A small network was trained on invented records. Each row is its activation on one of them, seen along a few directions.
After each row come some of the record's fields: BIZAV, REZOV, MEKE, KABE.
Not every record has every field; a missing one is left out.
Other fields move the rows too, some of them a lot.
In the rows, 500 means zero.
Random noise pushes rows far along 19 fixed directions. That doesn't count. These rows show it; they differ only by the noise:
[651 672 499 602 284 604 249 544 568 404 511 692 542 358 535 513 468 506
 284 275 541 357 673 518 301 654 508 650 383 778 582 479 604 348 710 411
 592]
[561 481 352 545 361 486 560 411 532 663 624 435 603 438 483 484 626 670
 404 367 613 586 615 550 703 516 451 681 567 179 528 794 398 444 313 553
 540]
[335 378 512 540 557 550 592 606 665 672 327 577 242 342 509 436 452 772
 530 557 362 397 492 417 395 457 617 617 587 737 509 629 649 502 458 512
 353]
[445 270 531 373 622 475 540 527 622 599 389 629 434 300 388 528 356 769
 545 430 351 423 355 350 275 535 605 341 610 472 548 480 483 634 446 404
 445]
[640 506 600 531 592 637 440 473 588 264 473 449 504 440 659 622 277 478
 585 525 524 428 610 500 261 495 624 331 487 294 393 423 588 366 531 643
 366]
[692 376 482 495 454 131 567 508 449 577 434 586 683 389 521 352 476 377
 337 282 796 348 575 459 490 517 542 480 615 311 428 457 474 517 531 460
 337]
[483 617 481 418 378 500 359 662 342 566 486 292 406 375 394 413 567 584
 490 537 637 515 527 475 411 513 552 547 589 605 389 732 480 513 563 522
 551]
[544 505 621 344 391 391 483 647 243 558 734 708 594 499 521 574 464 605
 388 570 470 550 599 570 589 490 530 526 556 474 597 601 430 493 663 465
 588]
[554 544 379 635 415 402 636 473 531 496 562 565 556 646 681 409 593 414
 500 436 552 585 442 526 670 424 353 514 417 540 600 564 518 357 353 439
 609]
[513 487 626 413 350 558 589 466 563 416 581 658 469 481 388 535 321 496
 494 609 407 459 362 535 582 390 547 358 609 370 315 543 587 490 328 655
 736]
[511 647 648 681 540 403 341 438 519 362 639 558 495 613 683 539 496 475
 632 441 597 451 587 534 507 470 555 410 464 518 591 549 339 333 411 517
 595]
[308 531 424 371 709 438 470 725 495 782 405 561 477 545 546 586 456 666
 428 498 425 559 644 542 447 585 592 382 577 427 599 610 373 841 732 345
 134]
[542 701 507 503 547 599 294 488 593 455 541 623 534 564 574 632 432 416
 472 374 437 408 567 545 384 517 498 425 370 490 434 452 405 473 452 436
 497]
[495 282 465 544 593 266 714 719 412 656 630 571 606 400 393 311 618 525
 428 530 553 368 654 526 416 598 285 697 576 425 486 399 388 785 768 512
 393]
[549 613 179 437 448 512 425 647 388 866 341 352 551 763 612 359 837 610
 465 521 562 726 576 551 662 280 425 547 391 646 543 692 440 373 271 395
 359]
[567 588 497 489 535 634 350 458 441 363 513 414 458 518 563 673 426 432
 550 435 513 527 529 503 469 581 516 470 409 450 604 559 319 436 472 384
 524]
[289 706 326 343 594 687 462 635 502 462 631 391 424 618 641 385 664 425
 527 490 578 566 492 414 660 472 482 546 583 479 488 817 453 553 438 487
 369]
[690 561 328 218 298 568 308 635 355 738 372 446 603 600 474 602 497 515
 311 608 502 710 465 522 482 536 436 346 480 426 414 570 509 589 516 303
 491]
[588 299 583 663 358 504 402 367 454 569 582 497 660 695 438 412 626 557
 513 622 569 627 550 510 698 593 406 571 569 400 460 417 608 590 503 649
 546]
[643 379 661 607 505 307 473 499 289 546 616 465 690 414 501 573 459 815
 586 461 516 605 669 589 334 478 607 410 486 334 553 450 497 416 653 655
 486]
[317 457 554 597 474 476 520 546 680 379 512 575 392 643 809 514 643 549
 506 551 509 534 614 454 660 516 562 597 643 539 506 543 669 499 550 712
 205]

[680 375 511 454 297 552 484 316 444 443 500 501 549 518 515 618 538 558
 532 500 426 634 344 448 606 451 458 555 410 483 515 443 576 262 240 482
 692]  BIZAV=zoga MEKE=pav KABE=lop
[558 436 526 370 537 664 491 449 380 529 539 447 393 472 476 540 430 586
 629 655 398 539 381 417 489 385 547 522 444 508 553 607 435 294 264 405
 639]  BIZAV=sil MEKE=ruz KABE=pudob
[643 306 455 412 538 761 487 644 458 505 158 450 400 403 453 513 355 704
 462 666 461 512 666 480 308 485 719 468 511 607 721 483 538 387 642 447
 289]  BIZAV=nopaf MEKE=kana KABE=pudob
[528 440 408 464 319 412 689 512 376 524 482 272 594 412 339 484 544 709
 548 486 487 770 374 558 487 427 490 364 535 355 430 558 616 512 478 673
 656]  BIZAV=zoga MEKE=ruz KABE=duz
[570 472 453 615 358 431 418 418 595 510 475 481 513 401 467 333 644 638
 492 380 616 467 474 421 455 472 517 565 518 650 561 569 533 296 363 528
 656]  BIZAV=zoga REZOV=leba MEKE=kana KABE=pudob
[468 555 611 596 469 277 413 589 436 462 601 509 535 624 461 276 574 304
 525 620 814 428 558 501 586 614 407 423 674 544 560 511 327 679 642 427
 632]  BIZAV=nopaf MEKE=ruz KABE=lop
[573 413 675 765 471 442 615 464 561 452 537 698 509 739 656 464 372 388
 545 808 483 491 607 618 663 423 479 426 500 487 548 379 600 420 541 632
 583]  BIZAV=sil REZOV=lufek MEKE=pav KABE=lop
[450 573 267 276 434 561 240 657 718 789 288 701 499 615 497 481 726 659
 319 400 410 514 509 422 433 521 460 423 533 706 598 536 366 636 373 255
 388]  BIZAV=sil MEKE=ruz KABE=lop
[512 419 584 591 546 394 431 469 520 520 402 522 422 638 701 531 452 376
 474 646 613 511 551 475 578 622 510 476 568 513 606 454 493 563 614 380
 331]  BIZAV=sil REZOV=leba MEKE=kana KABE=duz
[539 488 255 176 457 284 452 659 568 599 364 410 549 482 526 548 775 407
 308 407 607 463 495 445 435 488 411 451 587 300 332 421 289 672 411 452
 253]  BIZAV=sil REZOV=leba MEKE=kana KABE=duz
[550 363 443 321 536 542 636 539 456 624 425 612 536 521 531 561 339 495
 433 633 344 602 372 478 501 480 481 357 495 418 495 447 632 592 574 376
 438]  BIZAV=sil REZOV=leba MEKE=kana KABE=lop
[481 546 495 480 502 373 352 528 409 446 594 450 680 583 435 400 627 546
 559 360 531 619 382 431 360 508 474 269 496 553 481 385 521 614 611 525
 583]  BIZAV=sil REZOV=lufek MEKE=pav KABE=duz
[532 572 589 643 330 287 388 412 483 550 409 506 509 587 498 562 598 376
 363 385 692 448 678 642 760 534 558 642 531 543 471 531 387 497 495 547
 438]  BIZAV=nopaf REZOV=leba MEKE=kana KABE=pudob
[472 527 417 607 629 313 590 568 358 644 502 484 589 553 618 536 482 329
 436 441 428 541 508 544 397 600 344 586 299 567 399 316 630 680 823 387
 301]  BIZAV=sil REZOV=lufek MEKE=kana KABE=duz
[353 586 584 416 554 597 473 594 542 504 722 617 442 520 489 580 511 569
 508 620 333 435 555 536 492 460 473 582 530 457 354 573 455 559 487 621
 527]  BIZAV=nopaf REZOV=lufek MEKE=pav KABE=pudob
[393 784 572 546 388 393 424 507 592 519 575 469 436 430 578 358 558 581
 530 480 617 424 442 504 494 278 663 386 575 611 285 695 664 282 341 685
 639]  BIZAV=nopaf REZOV=leba MEKE=kana KABE=duz
[594 430 550 370 488 740 462 475 597 506 481 588 449 518 333 556 370 486
 512 703 329 396 399 503 399 404 463 433 494 434 298 408 464 489 290 582
 686]  BIZAV=sil MEKE=ruz KABE=duz
[414 558 521 510 647 365 323 529 406 656 555 444 505 481 513 445 630 496
 557 436 510 438 500 422 355 542 494 595 428 609 377 436 482 573 563 429
 360]  BIZAV=sil REZOV=leba MEKE=kana KABE=lop
[637 444 542 687 671 562 409 371 491 616 497 459 576 538 538 485 387 575
 622 520 509 508 565 495 381 564 502 461 359 473 671 423 445 426 467 337
 518]  BIZAV=zoga MEKE=ruz KABE=duz
[512 327 641 279 475 510 451 489 463 476 726 810 640 465 517 426 525 569
 418 486 486 410 467 341 591 536 511 598 671 469 468 459 658 508 519 529
 483]  BIZAV=nopaf REZOV=lufek MEKE=pav KABE=lop
[587 447 496 590 309 293 324 315 548 421 487 472 636 541 498 631 635 516
 441 348 565 614 431 483 522 592 493 378 484 397 552 337 421 495 489 528
 596]  BIZAV=sil REZOV=leba MEKE=kana KABE=lop
[451 650 381 384 512 637 451 535 397 496 622 539 650 512 600 402 529 459
 373 313 516 561 483 444 571 521 538 587 473 587 484 634 762 476 673 496
 371]  BIZAV=nopaf REZOV=lufek MEKE=pav KABE=duz
[595 526 387 467 447 498 613 522 373 424 625 573 538 530 568 529 678 386
 461 405 386 489 455 530 589 335 300 740 274 710 561 423 417 246 346 458
 658]  BIZAV=nopaf REZOV=lufek MEKE=pav KABE=duz
[632 324 569 444 685 592 662 457 205 285 577 412 480 400 687 441 312 336
 593 563 610 459 473 367 497 458 596 618 442 473 675 546 563 226 585 392
 403]  BIZAV=sil MEKE=pav KABE=duz
[417 535 440 526 522 679 351 570 590 669 451 393 527 427 321 381 503 755
 488 534 487 543 589 515 311 587 548 450 559 519 470 593 617 658 658 569
 474]  BIZAV=zoga REZOV=leba MEKE=pav KABE=duz
[345 570 627 506 644 458 291 451 478 233 562 468 456 656 870 555 504 429
 671 424 525 646 358 287 454 613 642 341 531 659 540 490 678 439 640 488
 288]  BIZAV=zoga REZOV=leba MEKE=kana KABE=pudob
[595 353 509 443 548 812 338 515 398 324 607 452 629 502 303 426 572 602
 553 576 460 538 584 448 362 619 462 509 474 533 658 323 469 547 708 546
 590]  BIZAV=zoga REZOV=leba MEKE=kana KABE=pudob
[527 541 392 487 532 342 618 575 585 297 446 462 551 553 518 356 570 353
 568 414 660 468 423 485 450 410 447 226 551 485 609 414 319 506 427 482
 610]  BIZAV=zoga MEKE=ruz KABE=duz
[431 371 437 459 669 634 609 459 522 298 468 608 603 593 450 358 440 416
 554 371 450 545 368 386 536 508 537 322 533 548 705 395 558 616 598 479
 452]  BIZAV=sil MEKE=pav KABE=lop
[578 425 439 501 546 378 509 322 486 692 378 465 650 518 488 587 483 590
 490 296 518 598 454 509 590 449 593 450 466 210 446 535 488 473 284 486
 327]  BIZAV=nopaf MEKE=pav KABE=lop
[728 540 672 535 726 711 470 497 203 267 411 357 508 416 428 522 194 231
 565 510 691 282 780 615 416 455 736 544 400 502 565 397 399 319 691 528
 350]  BIZAV=nopaf MEKE=ruz KABE=duz
[605 675 520 493 401 487 383 454 531 524 475 592 495 405 491 646 322 430
 343 379 533 404 592 576 460 533 580 496 445 430 433 592 432 405 464 418
 551]  BIZAV=zoga REZOV=lufek MEKE=pav KABE=pudob
[657 627 425 475 481 609 584 587 355 589 503 454 441 368 702 545 308 514
 414 549 556 551 625 560 463 507 496 656 389 498 657 784 559 223 559 254
 499]  BIZAV=nopaf REZOV=leba MEKE=pav KABE=lop

Which values does each new row have?
[459 666 446 443 397 606 455 587 708 382 452 385 431 408 576 498 467 550
 441 544 634 512 610 523 435 547 591 371 670 377 437 660 608 524 592 616
 432]  BIZAV=zoga REZOV=leba MEKE=kana KABE=lop
[484 569 398 371 420 612 406 692 635 536 558 652 511 555 622 374 588 489
 335 650 544 471 587 424 436 611 415 538 573 529 519 518 610 596 664 411
 396]  BIZAV=sil MEKE=ruz KABE=pudob
[317 711 583 448 522 278 439 544 354 501 633 404 431 335 472 650 450 433
 490 337 494 498 429 499 409 622 527 540 503 472 318 613 465 688 678 475
 457]  BIZAV=sil REZOV=lufek MEKE=pav KABE=lop
[520 596 515 700 431 409 474 474 656 439 394 363 482 282 510 407 399 653
 514 321 673 462 552 493 286 521 632 370 611 535 459 648 643 400 587 644
 557]  BIZAV=nopaf REZOV=lufek MEKE=pav KABE=duz
[500 453 288 584 489 339 487 294 593 463 438 334 700 547 451 455 641 429
 484 177 680 655 369 442 625 616 434 311 528 298 633 481 366 643 443 430
 522]  BIZAV=nopaf REZOV=leba MEKE=kana KABE=duz
[302 475 580 581 625 376 565 550 648 531 618 526 368 451 523 625 551 487
 547 528 339 352 496 510 394 594 329 673 507 478 320 431 365 736 522 545
 451]  BIZAV=nopaf MEKE=pav KABE=duz
[478 401 459 519 309 372 602 484 630 567 395 434 334 366 514 517 647 657
 468 481 535 507 452 458 603 440 473 672 621 527 486 688 466 392 234 553
 558]  BIZAV=nopaf REZOV=lufek MEKE=pav KABE=lop
[501 563 559 667 493 592 432 473 446 621 285 326 453 597 357 476 405 435
 481 647 567 505 691 661 582 447 643 522 483 513 297 494 625 560 588 705
 347]  BIZAV=zoga REZOV=lufek MEKE=pav KABE=pudob
[527 545 394 445 504 334 667 550 316 452 428 520 578 573 394 530 547 264
 417 290 509 506 503 626 660 353 472 518 411 459 491 455 273 513 413 484
 475]  BIZAV=nopaf REZOV=lufek MEKE=pav KABE=lop
[531 360 474 392 653 514 397 498 502 594 421 248 432 485 440 688 538 464
 589 633 485 484 483 443 369 619 368 515 515 242 284 414 264 720 404 459
 349]  BIZAV=nopaf REZOV=lufek MEKE=pav KABE=duz
[486 633 511 637 643 711 505 374 654 441 504 528 580 565 446 365 416 523
 582 405 504 409 620 599 514 284 669 415 450 435 378 516 611 340 333 756
 462]  BIZAV=zoga REZOV=leba MEKE=kana KABE=pudob
[553 631 504 480 576 413 484 555 406 364 633 573 580 505 801 566 420 544
 600 397 449 622 388 433 299 448 508 297 346 629 642 490 611 265 568 355
 565]  BIZAV=nopaf REZOV=lufek MEKE=pav KABE=duz
[487 431 468 362 489 409 608 606 436 309 635 451 422 361 536 585 597 504
 600 483 402 520 320 383 307 550 314 541 455 541 550 424 360 492 504 401
 652]  BIZAV=sil MEKE=ruz KABE=lop
[561 328 540 410 554 652 534 608 594 467 386 420 347 357 351 616 502 683
 616 713 292 399 538 495 217 398 471 512 487 492 352 320 428 479 401 664
 513]  BIZAV=zoga REZOV=lufek MEKE=pav KABE=lop
[343 545 570 555 564 362 611 498 530 471 662 749 552 487 646 471 390 478
 457 336 454 487 457 455 554 549 543 525 563 498 501 601 636 544 609 500
 429]  BIZAV=nopaf MEKE=pav KABE=lop
[525 277 546 536 502 415 575 410 247 454 676 431 677 518 395 517 625 622
 633 391 427 712 390 463 574 531 384 572 435 437 598 391 455 492 523 549
 614]  BIZAV=nopaf REZOV=leba MEKE=pav KABE=lop
